A small network was shown many inputs. Here are its activations along a few directions, one row for each input.
Each table varies a few parts of the input and shows all the possible inputs, shuffled.
A made-up example of a description, with smaller parts first: one of 6 places along a line, together with either a single point or one of 9 places along a line or (one of 3 separate values, together with one of 5 places around a ring).
Shared parts are said once, and a part with two or three values counts as separate values.

Other details of the inputs shift rows strongly along two fixed directions, in all tables alike. That doesn't count.

Table:
x1: [ 16  -1 -10  -1  11 -39  -7  23  20 -10   8]
x2: [ -8   7 -14   7  -9   4  18 -34  -8  13   3]
x3: [ 16   3   6 -12  11 -47  -6  21  -4  -1   0]
x4: [-23   3 -19  -3 -11   5  13 -19   7   9 -18]
x5: [-21   3 -20   5 -16   3  15 -11  -5   3 -20]
x6: [ 29  18  -1 -17   9 -47 -21   6  15 -13   6]
x7: [-26   0   2   3 -18  -7  15 -21  -9  20   4]
x8: [-22   0 -22   6 -12   5  10 -11   1   9 -22]
x9: [  3 -41  61 -22  15  68  -2  12  -9  -4  13]
x10: [-22  10 -32   2 -15  -9   5 -11  -4   7 -17]
x11: [-19   6 -23   1 -25  -2  12  -6  13   9   7]
x12: [ 18 -23  45 -36  16  37 -10  27  -7 -10   9]
x13: [ -9  10 -25  -2 -20  21  17 -26  -6  20  -8]
x14: [ -6  13 -10   4 -29  -4  12 -21   8   8  -8]
x15: [-34  -2 -13   6 -10  12  13 -32   1  10  -8]
x16: [-18   3 -16   5 -26   1  21  -8  13   6   4]
x17: [-13   7  -2  11 -24  -1   9 -31   4   7   3]
x18: [ 29  20 -14 -13  32 -61 -17  -8   2  -8  17]
x19: [  2  37   5  11  30 -31  -8  25  18  -6  13]
x20: [ -1   7 -23   9 -16   7  19 -16 -10  14 -13]
x21: [ 23  47   1   5  47 -35 -12  12   3  -1   3]
x22: [ 25   2   0  12  11 -40 -24  11   7 -12   0]
x23: [ 34   8 -11   7  27 -47 -13  10  -9 -13   3]
x24: [ 10 -34  47 -16  14  55   1  18   5 -26  27]
x25: [-31 -13 -19  26 -34  35  11  -2  -5  10   3]
x26: [ 31 -21  45 -23  13  43 -13  16  12 -20   3]
x27: [  0  38  18   2  32 -37 -11  21   0   9   3]
x28: [ 24 -35  33  -6  17  82  -9  20 -24 -16   4]
x29: [ 36  13 -10 -16  29 -44  -8   1  10  -5   1]
x30: [-31  -2 -15  10 -26  13  13 -19   7  10  16]
x31: [-12   6 -15  10 -35  15   4 -13   0  12 -11]
x32: [ 11   3   1 -14   7 -37 -12  20  -6   3   1]
x33: [-29 -12  -8  23 -26  13  10  -8 -15  27 -11]
x34: [  6 -28  44 -24  26  53  -3   6  -7 -29   7]
x35: [ 31  10 -14 -11  20 -28 -11  10  -4  -6   1]
x36: [ 22 -26  27 -19  14  37 -11  40   6 -25  16]
x37: [-24  -1 -20  20 -12   1   8 -10 -13   0 -16]
x38: [ 13  -7  -9  14  14 -39 -14  23  12 -13  12]
x39: [ 33  18  -6  -4   9 -66 -16  12  11 -15  -1]
x40: [-23  -4 -12  16 -22  -3   1  -2 -19  21  -5]
x41: [ 17 -31  31  -7  33  35 -18  27  -7 -28  -4]
x42: [  6   5   9 -16  16 -45 -15   3  -3   2  17]
x43: [ 38  11 -15  -7  29 -51 -12  10   6  -5  -2]
x44: [-26  -8  -8   8 -29  15  17  -8  -7  30 -15]
x45: [ 28 -35  31  -1  23  65  -8  18 -15 -13   0]
x46: [-19  -6 -20  28 -24  -1  12   1  -1   3   3]
x47: [-31 -14  -1  21 -32  28  17  -7 -23  22 -10]
x48: [ 11  43  15  11  24 -23 -16  11  12  -4   1]
x49: [  9  -3  13 -18   9 -21  -3  10   5   7   0]
x50: [-14   1 -16  10 -10  16  17 -37  -3  21  -1]
x51: [-23  10 -24  -8 -13   0   8 -17   1   6 -13]
x52: [ -7   9 -20   2 -20  18  25 -27  -6  17 -10]
x53: [-17   1 -20   6 -21  -4  16  -8  20  11   2]
x54: [ 32   9  -1  -4  12 -49 -20  13  16 -11  -3]
x55: [ 20 -24  51 -33  16  34  -2  26  -7 -12   6]
x56: [ 16   2  -7  -2   7 -39  -2  23  13 -15  10]
x57: [ 14 -29  53 -19   4  77 -12   4  -3 -20  16]
x58: [  8  -2   0  -2  18 -40  -8   5  22 -11  23]
x59: [-18   0  -2  13 -25  15   7 -33   8  14   0]
x60: [-13   0 -10  28 -32  10   5 -14  -8   7 -10]
x61: [-39  36  -7  19   4  22  11 -11  -2  14 -18]
x62: [  5   8  -3 -17  28 -39 -17  -3   3 -18   9]
x63: [-28   4 -16  -2 -20  16  21 -22  -2   6 -17]
x64: [-16   1 -16  25 -34  15  -2 -14  -8  11  -8]
x65: [  7 -33  31 -10  20  62 -16  25 -17 -27  -2]
Description of these inputs: one of 5 separate values, together with either a single point or (one of 3 separate values, together with one of 4 places along a line).
Question: The inputs of x5 and x20 match in every part but the choice among 5 separate values. If x34 is changed in the same way as x5 into x20, which row does it become?
Answer: x2
Question: The inputs of x62 and x42 match in every part but the choice among 5 separate values. If x37 is changed in the same way as x62 into x42, which row does it become?
Answer: x47
Question: Which other rows agree with x30 in the choice among 5 separate values? List them by row number.
Answer: x1, x11, x16, x19, x24, x25, x36, x38, x46, x53, x56, x58
Question: Which other rows does x35 become when the choice among 5 separate values takes its other values? List them by row number.
Answer: x10, x31, x32, x36
Question: Which other rows does x49 become when the choice among 3 separate values takes its other values? List them by row number.
Answer: x12, x55

Table:
x66: [-20 -25 -25   9 -71  70  22 -38  -1  10 -23]
x67: [ -6  46 -18 -18  15 -43  10 -20   0  25  -3]
x68: [ 17   3  22 -38  20 -13   6 -10   0   8   5]
x69: [  5 -41  26 -28  36  15  -4  18   8 -34  21]
x70: [ 22  -2 -44  -9  -5 -37   5  -9   6  -4 -17]
x71: [-44  13  -9  58 -34  68  15 -38 -22  30 -21]
x72: [-38 -49  20   2 -44  87  28  12 -25  28 -16]
x73: [ 45  -2  26 -11  28  43 -19  33  14 -42 -12]
x74: [-18  33 -11  26 -11 -51  -8  25   6  13 -16]
x75: [-31  18 -38   3  19 -45   6  -5  10  -6  10]
x76: [ -6  -6  -5   4 -31 -56 -12  16   0   9  -2]
x77: [ 41 -36  48  -4  22  23 -32   9 -20 -26  17]
x78: [ 16  20 -49  -4   7 -28   4   1   2  -5 -18]
x79: [-51  35   7  14 -39  67  31 -44   3  40 -20]
x80: [ 40 -38  38  -8  42  25 -18  14 -27 -18  10]
x81: [ 26  18 -18  29 -22 -36  10   7  35  15  47]
x82: [-28  27 -15  18  15 -35  -5  -2  27 -16   6]
x83: [-20  -7 -16  -1  -9 -49  -7 -16  20 -17  19]
x84: [ 30 -11  57 -45  12  15 -14  -1   5 -13  16]
x85: [ 17 -21  38 -21  31  25 -13  64 -17 -13   1]
x86: [  1  24 -34  25  20 -43  -6 -14 -25  14  -3]
Question: Describe the family of inputs behind these rows.
Answer: either a single point or (one of 4 places along a line, together with one of 5 separate values)
Question: Which other rows does x69 become when the place on the line of 4 takes its other values? List them by row number.
Answer: x75, x82, x83
